Each row below holds a small network's activations on one input, seen along a few directions.
In each table, some parts of the input vary, and every possible input appears once, in random order.
A made-up example of a description, with smaller parts first: ring(8) and (point or ring(9) or (values(3) and line(4))).
Shared parts are said once, and a part with two or three values counts as separate values.
In the rows, zero is written as 128.

Other details of the inputs vary at random and push rows far along two fixed directions, the same in every table; ignore that.

Table:
r1: 107  114  101  123  76  159  101  132  112  98  150
r2: 101  59  92  150  89  169  93  120  109  53  156
r3: 61  188  121  95  127  91  170  156  225  202  70
r4: 178  172  162  158  202  124  148  104  95  159  126
r5: 132  36  85  153  28  196  101  131  123  84  165
r6: 116  162  154  47  90  84  184  174  170  161  103
r7: 98  39  108  121  18  152  157  149  171  71  111
r8: 177  119  165  196  205  161  128  97  60  137  177
r9: 126  182  124  105  144  114  147  109  146  135  126
r10: 79  131  99  100  79  162  144  117  151  103  125
r11: 131  91  103  128  74  152  107  123  108  118  145
r12: 166  170  162  138  225  93  94  103  92  120  132
r13: 184  145  143  178  183  142  65  102  55  124  178
r14: 178  152  152  145  220  95  110  111  87  130  120
r15: 96  174  113  52  100  98  183  123  180  158  87
r16: 165  148  155  130  221  97  102  101  82  137  118
r17: 101  94  110  178  99  157  81  161  143  155  144
r18: 64  158  140  92  140  53  142  179  216  171  61
r19: 154  37  108  189  54  202  105  135  94  87  171
r20: 172  175  137  151  203  122  133  96  94  153  132
r21: 103  144  156  58  109  65  195  166  177  134  91
Description of these inputs: values(3) and (point or line(6)).
Q: Change only the values(3) part in r5. List by row number the other rows that result.
A: r14, r20
Q: Change only the line(6) part in r12. List by row number the other rows that result.
A: r2, r7, r14, r16, r21

Table:
r22: 87  193  126  56  108  90  153  145  181  153  96
r23: 105  159  116  104  129  116  139  120  158  136  113
r24: 172  137  146  180  190  140  118  108  85  148  141
r25: 120  15  97  134  20  177  121  128  121  36  156
r26: 110  175  138  57  102  87  182  154  186  175  77
r27: 115  168  117  97  121  109  125  132  145  149  116
r28: 137  32  94  139  18  195  144  120  116  56  171
r29: 113  141  146  111  138  92  130  151  145  138  114
r30: 104  131  131  98  130  96  149  145  168  134  96
r31: 137  41  76  166  56  206  98  94  72  42  188
r32: 180  145  154  174  191  137  105  118  77  158  150
r33: 102  140  142  103  133  93  143  150  158  133  107
r34: 122  140  135  102  131  95  127  156  153  142  104
r35: 98  87  108  110  67  127  132  156  170  113  106
r36: 165  137  151  177  198  141  123  106  89  147  146
r37: 144  153  156  146  172  128  138  128  110  147  134
r38: 157  147  130  178  195  140  90  89  80  137  147
r39: 165  141  160  177  193  140  110  118  73  150  157
r40: 94  119  94  101  66  142  128  131  166  123  117
r41: 146  151  138  170  204  145  90  99  74  135  160
r42: 116  136  132  108  128  93  142  143  162  136  93
Q: Describe the family of inputs behind these rows.
A: values(3) and (point or ring(6))
Q: Changing only the values(3) part turns r23 into r30. The same change can be made to r41. Which row results?
A: r33
Q: Change only the ring(6) part in r26. List by row number the other rows that result.
A: r24, r32, r36, r37, r39

Table:
r43: 120  52  117  181  77  174  109  156  127  134  149
r44: 121  143  148  134  154  100  151  141  161  157  106
r45: 139  147  125  133  151  117  89  135  122  167  112
r46: 81  123  123  121  125  123  125  135  155  112  122
r47: 162  5  139  159  75  147  131  147  103  59  146
r48: 124  124  89  90  66  139  139  122  145  123  126
r49: 87  109  91  117  100  129  132  125  169  116  97
r50: 148  155  122  119  160  131  132  87  112  123  123
r51: 203  141  165  202  202  157  106  104  55  141  171
r52: 135  68  113  170  80  181  148  114  118  98  164
r53: 133  22  124  131  62  143  104  147  99  32  158
r54: 100  135  121  99  106  137  148  117  134  100  138
r55: 111  171  135  92  150  114  153  118  122  123  123
r56: 120  159  120  117  151  97  121  120  156  144  99
r57: 128  177  145  83  125  115  129  141  113  152  131
r58: 119  148  125  106  87  138  133  136  133  111  144
r59: 148  173  125  87  122  117  126  123  121  161  111
r60: 99  135  126  128  105  124  109  154  154  122  130
r61: 144  138  148  133  157  132  165  111  119  136  128
r62: 107  161  143  107  139  103  106  160  134  164  119
r63: 119  131  107  130  101  125  106  137  160  130  111
r64: 142  147  106  109  89  140  129  117  137  120  125
r65: 89  157  135  112  164  100  130  136  142  133  109
r66: 107  140  121  103  99  133  144  122  134  104  145
r67: 127  172  137  87  134  110  137  133  120  143  138
r68: 139  116  135  120  86  146  153  144  125  151  132
r69: 138  145  119  134  160  110  99  125  129  156  117
r70: 148  155  145  105  135  115  165  137  132  164  124
r71: 101  103  131  140  124  129  153  139  165  133  112
r72: 100  162  138  117  155  95  122  136  148  137  119
r73: 94  69  114  164  103  153  145  138  152  116  124
r74: 120  115  126  122  111  143  178  123  137  123  122
r75: 197  62  139  157  154  124  82  109  62  67  139
r76: 135  124  144  151  156  116  129  147  135  167  125
r77: 131  168  117  92  147  116  151  99  129  129  103
r78: 149  124  144  193  205  139  62  120  64  137  174
r79: 113  153  121  114  160  101  127  116  155  141  93
r80: 120  114  134  148  103  129  137  158  164  143  118
r81: 195  150  134  185  214  148  88  66  50  124  162
Q: Changing only one part turns r70 into r48. The same change can be made to r80. Which row results?
A: r63
Q: Describe the family of inputs behind these rows.
A: values(3) and (point or (values(2) and line(6)))
Q: List by row number the other rows that have the values(3) part in common with r57.
A: r46, r53, r54, r55, r58, r60, r62, r65, r66, r67, r72, r78
Q: Change only the values(2) part in r69. List by row number the other rows that result.
A: r48

Table:
r82: 111  91  114  147  85  146  116  148  161  140  125
r83: 134  82  125  139  99  143  115  122  113  93  144
r84: 115  225  139  39  153  67  156  134  170  163  95
r85: 144  74  126  162  103  158  101  130  93  92  160
r86: 104  90  110  167  114  151  101  129  127  121  149
r87: 105  118  110  108  76  151  155  120  150  110  128
r88: 138  101  123  117  87  129  147  144  140  111  125
r89: 142  122  147  122  149  119  134  133  118  111  126
r90: 153  161  161  96  162  82  167  131  133  146  102
r91: 139  134  149  184  187  144  109  119  106  143  146
r92: 122  206  139  80  151  86  155  113  144  141  91
r93: 181  153  144  161  195  143  98  93  67  144  151
r94: 77  100  94  120  77  125  142  148  175  126  112
r95: 99  126  97  93  67  145  140  135  146  116  123
r96: 155  138  144  185  214  129  84  121  77  164  143
Q: Describe the family of inputs behind these rows.
A: values(3) and ring(5)

Table:
r97: 155  143  136  155  200  130  106  98  85  134  137
r98: 113  109  125  146  107  146  136  142  139  134  140
r99: 117  182  142  81  152  85  135  133  140  138  108
r100: 123  97  123  138  120  133  135  132  134  123  120
r101: 154  126  156  166  202  123  117  115  90  139  134
r102: 116  110  122  104  86  113  131  152  155  124  109
r103: 160  147  135  157  196  128  102  95  90  134  135
r104: 132  112  129  146  127  126  131  131  140  123  122
r105: 119  108  134  128  117  123  125  146  133  115  132
r106: 121  128  107  141  102  153  118  121  134  128  140
r107: 133  111  130  132  111  121  115  143  134  119  126
r108: 127  103  128  125  115  123  118  144  126  123  124
r109: 127  128  116  122  113  127  108  126  129  110  131
r110: 110  110  112  129  119  141  130  115  129  110  131
r111: 124  113  124  140  117  141  131  139  132  148  130
r112: 126  127  114  135  124  134  124  114  135  114  128
r113: 116  126  118  133  123  135  130  117  136  109  130
r114: 119  113  126  147  105  145  133  141  142  135  138
r115: 112  129  111  137  103  153  125  125  137  125  143
r116: 127  109  119  143  104  144  126  137  139  144  130
r117: 158  129  159  154  195  116  99  125  82  136  140
r118: 113  99  129  143  118  134  141  134  141  114  129
r119: 106  210  135  24  123  52  159  148  185  160  66
r120: 109  134  103  111  86  140  133  128  152  138  122
r121: 108  120  109  133  107  155  126  122  127  129  142
r122: 147  143  148  133  173  105  132  126  127  148  108
r123: 107  128  112  136  105  152  128  125  132  127  144
r124: 193  142  158  140  183  133  145  95  68  118  146
r125: 127  113  122  152  103  145  126  139  137  137  134
r126: 156  193  155  66  132  99  185  126  131  161  112
r127: 196  153  166  120  177  117  129  107  62  120  145
r128: 115  105  125  141  109  145  134  139  133  139  135
r129: 116  120  119  115  119  129  114  126  120  110  133
r130: 116  120  105  133  106  155  121  121  127  132  137
r131: 121  198  141  57  156  67  141  138  147  156  86
r132: 120  102  129  146  117  135  137  134  142  114  128
r133: 112  125  118  131  128  134  133  116  132  111  132
r134: 125  111  134  130  114  122  121  146  134  114  129
r135: 115  119  115  121  101  135  115  130  133  101  135
Q: Describe the family of inputs behind these rows.
A: values(3) and (point or (values(2) and ring(6)))
Q: Changing only the values(3) part turns r128 into r117. The same change can be made to r106. Which row results?
A: r109
Q: List by row number the other rows that have the values(3) part in common with r104.
A: r97, r100, r101, r103, r110, r112, r113, r118, r122, r124, r132, r133
Q: Change only the values(2) part in r106. List by row number the other rows that result.
A: r125
